These are the activations of a small neural network, seen along a few directions. Each row is one input.
Each table varies a few parts of the input and shows all the possible inputs, shuffled.
Descriptions start from the smaller parts, as in this example, which fits no table here: one of 4 places along a line, together with either a single point or one of 11 places along a line or (one of 2 separate values, together with one of 8 places around a ring).
Shared parts are said once, and a part with two or three values counts as separate values.

Other details of the inputs shift rows strongly along three fixed directions, in all tables alike. That doesn't count.

Table:
x1: [-1.98  1.13 -1.43 -0.80 -2.17 -4.83  2.92 -5.21  1.54  4.76  0.16]
x2: [-2.92  2.22  0.10 -0.17 -3.42 -3.52  3.18 -3.39  1.86  4.54  1.78]
x3: [-1.87  3.24  4.15 -3.03  1.93  0.73  3.27 -3.25  0.50  0.84 -1.71]
x4: [ 0.96  0.14 -0.33 -0.19  1.52  1.11 -1.01  0.64  2.05 -2.30 -0.18]
x5: [ 1.24  0.47 -0.13  0.53  0.81  0.95 -0.42  1.36  0.69 -1.79 -1.84]
x6: [-0.14  0.08 -0.49 -0.16  0.77  0.73 -0.74  1.77  1.36 -2.69 -1.26]
x7: [ 0.69 -0.19 -0.56 -0.47  0.72  1.42 -0.36  0.78  1.55 -2.77 -1.17]
x8: [ 1.16  0.56 -0.88  1.19  1.81  0.72 -1.01 -0.03 -0.32 -2.24 -1.33]
x9: [ 0.46  0.09 -0.15 -0.21  0.46  1.09 -0.90  1.33  1.68 -2.55 -1.46]
x10: [-0.71 -7.59  3.26 -0.65  0.72  4.70 -4.48  3.09 -6.33  0.00  1.43]
x11: [ 0.41  1.27  0.42  1.17  0.24  2.42  0.26  0.68 -0.05 -2.50  0.07]
x12: [ 1.62  0.58 -0.47  1.15  2.00  0.89 -1.41 -0.46  0.09 -1.89 -0.94]
x13: [ 1.40  0.45 -0.92  1.08  2.00  1.01 -0.22  0.94 -0.04 -1.42 -1.29]
x14: [-2.91  2.68  2.73 -2.57  2.92 -0.46  2.77 -2.86  0.91  2.63 -3.63]
x15: [ 0.45  1.75  1.12  0.70  0.53  0.80  0.32  1.73 -0.64 -2.69 -0.31]
x16: [ 1.50  0.22 -2.69  2.71 -4.49 -3.38  0.54  1.12  0.26  0.32  3.28]
x17: [-2.69 -6.84  6.13 -4.85  3.67  2.98 -2.31 -1.71 -5.08  5.30 -1.70]
x18: [ 1.96  0.10 -3.17  2.71 -3.63 -3.59  0.43  0.38  0.58  0.73  4.70]
x19: [-2.02  2.02  2.85 -3.40  2.41  0.19  3.04 -3.64  1.58  2.23 -3.09]
x20: [ 0.59  0.52 -0.41  0.60  1.21  0.56 -0.26  1.85  0.41 -1.99 -1.70]
x21: [ 1.08  0.70 -0.41  1.29  0.93  0.61 -1.18  0.17 -0.17 -2.04 -2.14]
x22: [ 0.33  0.89 -0.50  1.19  1.43  0.34 -0.94  0.54 -0.38 -2.19 -2.15]
x23: [ 0.15  1.69  0.26 -0.08  0.21  1.73 -0.71  2.12 -0.48 -2.20 -0.24]
x24: [ 1.05  1.68 -0.26 -0.26 -0.12  2.05 -0.09  1.04  0.03 -2.13  0.09]
x25: [-3.65 -7.94  1.65 -3.88 -1.96 -2.06 -1.45 -1.49 -2.60  6.48  2.17]
x26: [ 1.61  0.42 -3.63  1.75 -3.47 -2.27 -0.48  0.83  0.84  0.89  4.33]
x27: [ 0.07 -8.92 -0.34  1.23 -3.58  0.39 -4.38  2.45 -5.36  3.01  5.40]
x28: [ 1.88  0.26 -0.25  0.53  1.94  1.18 -0.76  0.78  0.99 -1.66 -0.55]
x29: [-0.09  0.40 -3.38  3.44 -4.27 -2.75  0.45  1.25  0.55  0.34  3.33]
x30: [ 1.54  0.41 -0.86  0.81  1.36  1.23  0.18  0.50  0.01 -1.43 -1.81]
x31: [ 1.43  0.13 -3.23  2.66 -3.66 -3.59  0.85  0.76  0.22  0.41  4.18]
x32: [-1.96  1.22 -1.03 -0.64 -2.17 -4.79  3.10 -3.62  1.85  5.74 -0.11]
x33: [-2.71  4.18  3.57 -3.65  1.02  0.62  2.54 -2.92  1.42  2.06 -1.89]
x34: [ 0.71  1.71 -0.12 -0.23  0.58  1.82 -0.48  1.32 -0.14 -1.86  0.56]
x35: [ 1.34  0.28 -0.60  0.52  1.74  0.97 -0.27  1.15  0.61 -1.92 -0.97]
Description of these inputs: one of 5 places along a line, together with either one of 3 separate values or one of 4 places along a line.
The inputs of x16 and x18 match in every part but the place on the line of 5. If x33 is changed in the same way as x16 into x18, which row does it become?
Answer: x26
Start at x9 and move only the place on the line of 4, one step at a time. The first step leads to x5. Which rows follow, in order?
Answer: x32, x21
Which other rows agree with x19 in the place on the line of 5? List them by row number.
Answer: x1, x3, x7, x11, x24, x30
Change only the place on the line of 5 in x10. List by row number the other rows that result.
Answer: x2, x11, x27, x29
